These are the activations of a small neural network, seen along a few directions. Each row is one input.
In each table, some parts of the input vary, and every possible input appears once, in random order.
A made-up example of a description, with smaller parts first: values(2) and (point or line(11) or (ring(5) and line(6))).
Shared parts are said once, and a part with two or three values counts as separate values.

Other details of the inputs vary at random and push rows far along two fixed directions, the same in every table; ignore that.

Rows:
R1: [  0  15 -10   7  34 -21  27  -2 -41  49   3  20  42]
R2: [ -1  37 -15  26  15 -23 -52  -4  13  93   6  14  40]
R3: [ 23   8  20  44 -13  18 -19   9 -20  -5 -18  40  15]
R4: [ 39  10 -34  57 -11 -17  28  41 -44 -89 -20  26  -7]
R5: [ 17 -44  13 -38  10   5  26 -27  38 -65   0 -13 -39]
R6: [-40  -1  -6  41  -2 -46  -3  -3 -13  52  32   3  11]
R7: [-26  -1  31 -51 -35  38  46   6  24 -40   7 -15 -35]
R8: [-28  -7  34  33 -15  -1  14  15 -45   5  27  16  -5]
R9: [ 24  22   4 -30  15  39   5   2  47 -69 -14 -26 -40]
R10: [-27  -4 -20 -90  -5   6  28 -16   3  17  -4 -32  -6]
R11: [-11  15 -35  14   3 -18 -37  20 -69  34   2   0  12]
R12: [  7 -14  37  39  -3   4  25  -8 -20   3  -4  43  20]
R13: [ -9   5   0  35  34  12  11 -23 -32  54  42 -10   4]
R14: [ -9  23  13 -42 -48  54   8  25  25 -61  -7 -18 -43]
R15: [ -8   2 -10  24  31   1 -78 -15 -46  75  29 -11   4]
R16: [ 18 -33  19 -27 -15  32  -1  53  48 -68 -29 -71  -3]
R17: [-35 -23 -11 -93  -5 -17   5 -15  -7   7  -5 -31 -11]
R18: [-17   4  22 -45 -48  32 -14  27  14 -72  -8 -18 -48]
R19: [-32  17 -14  39  -2 -24  18  -7   0  65  33   1  16]
R20: [ 36  22 -31  59  -3  -3  37  29 -35 -82 -36  27   2]
R21: [  0  38 -44  23  -3   8   6  28 -51   5   0  -3   6]
R22: [  4 -44  16 -69  34  11 -17 -66  41  37 -12 -12  -1]
R23: [ 32  -7   0 -25   5  33  -2 -17  46 -80 -32 -16 -40]
R24: [-14  -5  47 -76  -5  23   9 -15  37  15  -3   2   4]
R25: [  8   8 -20  36   6 -30 -59 -22   9  86 -12  26  41]
R26: [-23 -20   8  19  41 -13 -33 -32 -45  83  44  -9  11]
R27: [ 46  -1 -10  80  12   6   6  18 -19 -75   3  17 -28]
R28: [-33   5 -17 -59 -31 -14 -49  -3  50   4  -4 -35 -27]
R29: [  9 -26  22 -76 -31  18 -57 -10  30  -4 -19   7  -8]
R30: [ 10  32 -28  -5  31  -9 -42   2 -43  82  -8  16  51]
R31: [ 18 -33  32  81   5   4  69  63  -9 -62   3 -36  18]
R32: [ -1 -31  -7 -92   6 -11  15 -40  20   4 -36  -6  14]
R33: [ 10   5  -2  86 -10 -31  72   7  20 -62  -8  29  -3]
R34: [  9   6  15  30  53   5  13 -21 -12  41  24   7  15]
R35: [  0  16  29 -77 -16  38 -36   1  39   6 -18  -2  -2]
R36: [  2 -42 -11 -87  -1 -24   8 -27   9  -3 -19  -5   7]
R37: [ 18  39 -17  78   6  35  24  26 -26 -57  21 -13 -35]
R38: [ 25  14 -23  89 -26 -29  18  36  12 -78  -5  27 -16]
R39: [  4 -30  34  23  -4 -12  -5  -8 -30  31  16  43  25]
R40: [-30  18 -27 -68 -23   4 -51 -16  56  60   0 -34  -6]
R41: [ -9  23   2  45  12 -29  37   3  21  20  14  17  19]
R42: [ -3 -22  -6  43   3 -53  -2 -16   4  47  17  30  27]
Each input here is: values(2) and (point or (values(4) and ring(5))).
Changing only the values(2) part turns R40 into R19. The same change can be made to R9. Which row results?
Answer: R34
Start at R25 and move only the ring(5) part, one step at a time. The first step leads to R2. Which rows follow, in order?
Answer: R40, R28, R38

Rows:
R43: [ 12  -8  -2 -19   8  -2 -16  -9  24  12 -14  -5  12]
R44: [ -5  -1 -17 -36   2  -9  13 -13  25 -12  -7 -14 -10]
R45: [ 12  19  -7  70  11  -1  -6  13 -20   4  15  11   2]
R46: [ -5 -12  23  21  15   2  -9 -17  -6  40  22   8   8]
R47: [-21   1   1 -31 -14   3 -10   7   0  14   5 -18  -3]
R48: [  3   8   2  34 -15   1   4  17   2 -39   4   5 -20]
R49: [ -6   5   3 -18 -11   7 -28  -8  18  14   1   1  -8]
R50: [ 11  -5  -5 -30  11  13 -22  -8  -5   7  -9  -8   1]
R51: [ 17   3   0  72  -1 -18  11  22 -23 -13  -1  27  17]
R52: [  5 -11   2 -33  -9  10 -10   3  -2 -28 -13  -4 -12]
R53: [  6  -6   5 -24  -8  -3 -15  -7  24   9 -16   8  11]
R54: [-11  21   0  10 -21  11  27  26  -5 -37   4  -5 -17]
R55: [-15   5  -7  10   3  -3 -14  10 -24  39  14 -13  12]
R56: [ -2  25  -9  52   3   4  22  28 -29 -11  15  -5  -1]
R57: [ 16  -4  -5   6  -3  11  10  15 -12 -53 -11  -6 -16]
R58: [-11   2 -12 -19  -4 -18   1 -14   3  23  -1   9   7]
R59: [-18  -5  20  22  15   1   9  -2 -32  54  28   2  19]
R60: [  1  18  -3  34  10   0 -31  -5 -13  46  12  15  12]
R61: [ -6  -7 -16 -22  -5 -15  20  -5  18 -28  -7 -13 -13]
R62: [ -8  25  -2   6 -13  15  28  23   0 -37   2 -11 -18]
R63: [-11  -3 -14   8   3 -29  -5  -9 -17  37   7  12  17]
R64: [ 10 -15  -1 -16  -3  -5  -8  -2  25 -11 -16  -8   4]
R65: [ 13 -18  26  20   2   2  43   2  16 -43  -3   8  -2]
R66: [  4  -4   2 -35  -4  13 -21  -7  -6   4 -11   5   0]
R67: [  0  16 -14   6  -5  -9  39   3  10 -41  -6   4 -14]
R68: [  9   2   0 -41  -1  20  -9  -5   6 -20 -16  -5 -11]
R69: [ -2  -4  -3  -2   0   0 -32  -6  10  18   5 -10  -4]
R70: [  9  -1   2 -23   1   1 -13 -10  26  10 -17   3  10]
R71: [  3 -26  24 -33  12  15   2 -18  -5   6   1  -2   0]
R72: [-12 -17   9   9  20 -20  21 -24 -13  41  17  12  18]
Changing only one part turns R64 into R69. The same change can be made to R53. Which row results?
Answer: R49
What do these inputs look like to the network?
Answer: values(5) and (point or ring(5))
Change only the ring(5) part in R58. List by row number the other rows that result.
Answer: R44, R61, R63, R67
Change only the values(5) part in R67. List by row number the other rows that result.
Answer: R60, R62, R68, R70
